These are the activations of a small neural network, seen along a few directions. Each row is one input.
Each table varies a few parts of the input and shows all the possible inputs, shuffled.
Descriptions start from the smaller parts, as in this example, which fits no table here: one of 4 places along a line, together with either a single point or one of 9 places around a ring or (one of 3 separate values, together with one of 8 places around a ring).
Shared parts are said once, and a part with two or three values counts as separate values.

Table:
r1: [-0.41 -3.99  1.84  3.41 -4.08 -0.35  3.83  1.75  6.18 -3.90  0.83 -0.70
 -0.11  2.54  2.74  1.49]
r2: [-0.84 -0.76  0.70  4.92 -4.70  0.09  5.80  0.46  3.30 -0.02 -0.91 -3.30
 -2.33 -0.44  3.18 -3.49]
r3: [ 0.07  1.50 -1.20 -4.98  4.93  0.44 -5.38 -0.52 -3.52  1.15 -0.21  2.23
  1.84  0.20 -2.35  2.66]
r4: [ 0.25  3.31 -1.15 -4.73  4.05  0.34 -3.53 -1.14 -5.51  3.58 -1.14  1.59
  0.41 -2.27 -2.26 -0.54]
r5: [ 0.00 -3.62  1.50  4.41 -4.31 -0.44  3.45  1.31  5.46 -3.26  0.23 -1.72
 -0.61  1.82  2.99  0.30]
r6: [-1.05 -2.56  0.83  4.60 -3.98  0.22  3.90  1.04  5.20 -2.46  0.12 -2.65
 -0.90  2.10  3.18 -0.27]
r7: [-0.74  0.34  0.55  5.61 -5.16  0.02  5.60  0.05  2.68  0.40 -0.22 -3.59
 -2.65 -1.62  2.71 -3.79]
r8: [ 1.14  0.42 -0.62 -5.15  4.57 -0.22 -5.81 -0.28 -3.28  0.38 -0.07  3.19
  2.10 -0.08 -2.49  3.28]
r9: [-1.21 -2.62  0.39  5.10 -3.75 -0.22  4.25  0.29  4.49 -1.99  0.41 -3.14
 -1.40  1.28  2.74 -2.03]
r10: [ 0.70  0.06 -0.32 -6.11  4.85 -0.19 -5.38  0.14 -2.55 -0.24  0.45  4.16
  2.59  0.64 -2.75  4.49]
r11: [-0.28  2.31 -1.26 -3.36  4.80  0.35 -4.30 -1.96 -4.95  3.07  0.01  2.12
  1.57 -0.94 -2.73  0.16]
r12: [-1.41 -1.80  0.65  6.26 -4.05  0.13  5.04 -0.40  3.81 -0.48  0.30 -2.84
 -1.20  0.95  2.69 -2.74]
r13: [ 0.36  4.43 -1.22 -4.03  3.62  0.30 -3.75 -1.53 -6.17  4.00 -0.44  1.37
  0.01 -3.45 -2.67 -0.85]
r14: [ 0.97 -3.97  2.16  2.66 -4.68 -1.14  3.37  2.21  7.22 -5.07  0.89 -0.10
  0.04  3.70  1.83  1.95]
r15: [-0.32  0.68  0.26  6.22 -5.05  0.64  6.63  0.40  1.14  0.54 -0.30 -4.09
 -3.04 -1.90  2.50 -4.70]
r16: [ 0.78  4.77 -1.45 -3.47  3.67  0.98 -2.77 -1.24 -7.72  4.09 -0.55  0.88
 -0.37 -3.74 -2.90 -1.74]
r17: [ 2.06  0.05 -0.09 -6.83  4.17 -1.00 -5.84  0.67 -1.52 -1.40  0.49  4.82
  2.69  1.83 -3.68  4.94]
r18: [-0.09  1.45 -1.58 -4.53  5.10  0.04 -5.09 -1.26 -4.24  1.60  0.11  1.79
  1.38 -0.62 -2.74  0.88]
Changing only one part turns r12 into r11. The same change can be made to r14. Which row results?
> r17
What is each input in this table made of?
> one of 2 separate values, together with one of 9 places along a line
Change only the choice among 2 separate values in r5. List by row number the other rows that result.
> r8
Change only the choice among 2 separate values in r13. List by row number the other rows that result.
> r7

Table:
r19: [-1.74 -2.61 -1.44  1.49  2.02  0.48 -2.10 -0.68  1.19 -1.45  0.34 -2.01
  0.82  2.13  1.03  0.49]
r20: [-2.53 -1.27 -1.04  3.01  1.65  1.63 -0.37 -1.31 -1.14  1.07  0.19 -1.95
  0.46 -0.03  1.74 -0.40]
r21: [-3.53  1.31 -1.75  2.46  1.25  0.96  1.09 -2.71 -1.22  4.03 -1.07 -3.16
 -0.90 -0.87  1.45 -4.50]
r22: [ 1.48 -1.92  1.71 -0.23 -1.28 -1.71  0.50  0.34  3.73 -2.61  1.79  3.57
  1.92  3.51 -1.93  2.40]
r23: [ 1.48 -0.64  0.26 -1.55 -1.66  0.02  0.31  2.78  1.39 -2.77 -0.92 -1.19
 -1.32 -0.32  1.25  1.73]
r24: [-2.43 -3.81  0.08 -0.51  2.09 -0.50 -2.56 -0.98  3.99 -1.26  0.27  1.07
  2.47  3.78  1.17  2.90]
r25: [ 0.61  2.60  0.07  2.86 -2.28 -0.85  3.53 -1.75 -1.39  2.73  0.38 -0.54
 -1.57 -1.89 -1.40 -5.22]
r26: [ 0.73  0.85  0.66  0.14 -2.03  1.08  1.77  2.16 -0.74 -0.27 -1.04 -1.10
 -1.53 -2.73  2.03  0.82]
r27: [-0.04  3.40  0.13 -0.22 -2.68  0.30  2.80  0.54 -0.83  2.85 -2.44 -2.36
 -2.94 -3.60  1.84 -3.19]
r28: [ 1.60  4.47 -1.70 -8.83  7.63  0.14 -8.06 -1.31 -8.68  3.53 -0.24  4.60
  2.10 -2.38 -5.41  2.22]
r29: [ 1.36  0.34  0.84  3.25 -1.79  0.13  2.34 -0.21 -1.26 -0.36  1.91  0.56
 -0.10 -0.87 -1.23 -1.10]
r30: [ 0.97 -1.86  1.83 -3.56 -1.42 -0.76  0.01  2.68  4.04 -2.61 -1.27  1.95
  0.50  1.67  1.43  3.93]
r31: [ 2.01 -0.86  0.35  1.70 -1.50 -0.93  0.75  0.46  0.92 -2.88  2.09  0.55
  0.08  1.60 -1.96 -0.08]
What is each input in this table made of?
> either a single point or (one of 3 separate values, together with one of 4 places along a line)
Change only the choice among 3 separate values in r31. List by row number the other rows that result.
> r19, r23
A walk changes only the place on the line of 4. It starts at r24 and steps to r19. List the rest of the walk in order.
> r20, r21

Table:
r32: [ 2.76  3.26 -0.32 -3.29  3.10  0.07 -3.40 -0.66 -6.57  1.63  1.30  3.56
  1.18 -2.33 -4.62  1.05]
r33: [ 2.51 -2.17  3.18 -2.05 -5.23 -1.23  2.51  4.39  6.58 -4.41 -1.36  1.33
 -0.70  0.98  2.64  4.30]
r34: [ 3.76 -1.46  2.67 -0.55 -5.12 -1.84  3.23  3.27  5.17 -4.29 -0.20  1.79
 -0.46  2.32 -0.08  1.85]
r35: [ 2.84  1.84  1.48  2.01 -5.82 -0.80  5.59  1.98 -0.15 -0.66  0.01 -1.24
 -3.60 -4.10  0.44 -3.23]
r36: [ 3.20  0.71  2.51  0.43 -5.67 -1.99  4.35  2.11  3.92 -2.59  0.91  1.75
 -1.09  0.66 -1.10  0.07]
r37: [-2.29 -2.24  0.16  4.33 -1.24 -0.21  2.77 -1.44  4.18 -0.76  1.42 -0.83
  0.83  3.62  0.82 -1.12]
r38: [-3.35  1.73 -2.97  1.29  3.10  1.91 -2.20 -2.00 -3.90  3.58 -1.44 -4.78
 -1.34 -3.05  2.05 -3.07]
r39: [-2.90  1.18 -1.93  1.07  3.21  0.27 -1.40 -3.72 -2.89  4.56 -0.56 -1.50
  0.11 -1.35 -0.19 -4.18]
r40: [-1.93  0.45 -1.20  2.37  2.94  0.08 -2.13 -3.93 -1.93  3.38  0.72  0.24
  1.68  0.91 -1.41 -2.31]
r41: [ 2.60  0.69  0.29 -7.25  4.00 -0.65 -5.09  0.92 -2.45 -0.83 -0.11  5.03
  2.55  1.93 -3.86  4.19]
r42: [-3.36  0.15 -1.46  5.44 -1.63  2.50  3.56 -0.36 -0.41  1.63 -1.23 -6.48
 -2.75 -2.23  4.52 -3.99]
r43: [-2.88 -4.48 -0.91 -1.68  3.81  0.25 -5.15 -0.28  2.71 -2.00 -0.14 -0.18
  2.26  2.63  2.23  4.58]
r44: [ 3.80  1.13  2.16  3.29 -6.02 -1.02  4.78  1.79  0.83 -1.82  1.30  0.47
 -1.89 -1.82 -0.77 -1.40]
r45: [-2.34 -0.78 -1.22  0.09  3.39 -0.59 -3.00 -3.16  0.64  1.27  1.25  0.94
  2.19  2.86 -1.61 -0.27]
r46: [-1.59 -5.25 -0.07  4.05 -0.62  0.15  1.28  0.28  4.93 -3.85  1.13 -1.46
  1.19  4.69  1.86  1.25]
r47: [ 1.62  4.81 -0.84 -5.25  3.27  0.00 -2.28 -0.82 -7.08  4.20 -0.86  2.61
 -0.22 -4.04 -3.58 -1.40]
r48: [-2.68 -1.12 -0.77  5.93 -1.38  1.03  3.92 -1.53  0.14  1.14  0.51 -3.86
 -1.52 -1.14  2.40 -4.48]
r49: [ 1.24  5.48 -1.92 -5.06  3.22  1.58 -3.05  0.84 -8.04  3.20 -1.68 -0.63
 -1.74 -5.76 -1.29 -0.26]
r50: [ 1.28  0.01  0.77 -8.72  3.85 -0.06 -5.79  2.05 -1.09 -1.06 -1.28  4.58
  2.29  0.60 -1.11  6.64]
r51: [ 2.08  2.81  0.06 -6.24  3.46 -0.78 -3.96 -0.22 -3.60  0.90  0.95  4.99
  1.95  0.22 -4.94  2.42]
r52: [-1.63 -3.74 -1.38 -0.18  4.01 -0.28 -4.47 -1.49  1.37 -1.87  1.02  0.28
  2.52  3.97 -0.51  2.11]
r53: [ 1.97  3.98  1.11  0.88 -6.13  0.41  5.72  2.66 -0.23  1.23 -2.59 -3.19
 -4.69 -4.63  2.46 -3.27]
r54: [-2.80 -6.00  0.40  2.52 -0.81  0.68  0.60  1.48  6.31 -3.92 -0.02 -1.95
  0.94  3.36  4.56  3.71]
r55: [-1.89 -1.00  0.22  6.55 -1.70  0.50  3.60 -2.17  1.56  1.36  0.95 -1.48
  0.29  1.69  1.06 -3.18]
What is each input in this table made of?
> one of 4 places along a line, together with one of 6 places along a line
Changing only the place on the line of 4 turns r43 into r54. The same change can be made to r52. Which row results?
> r46
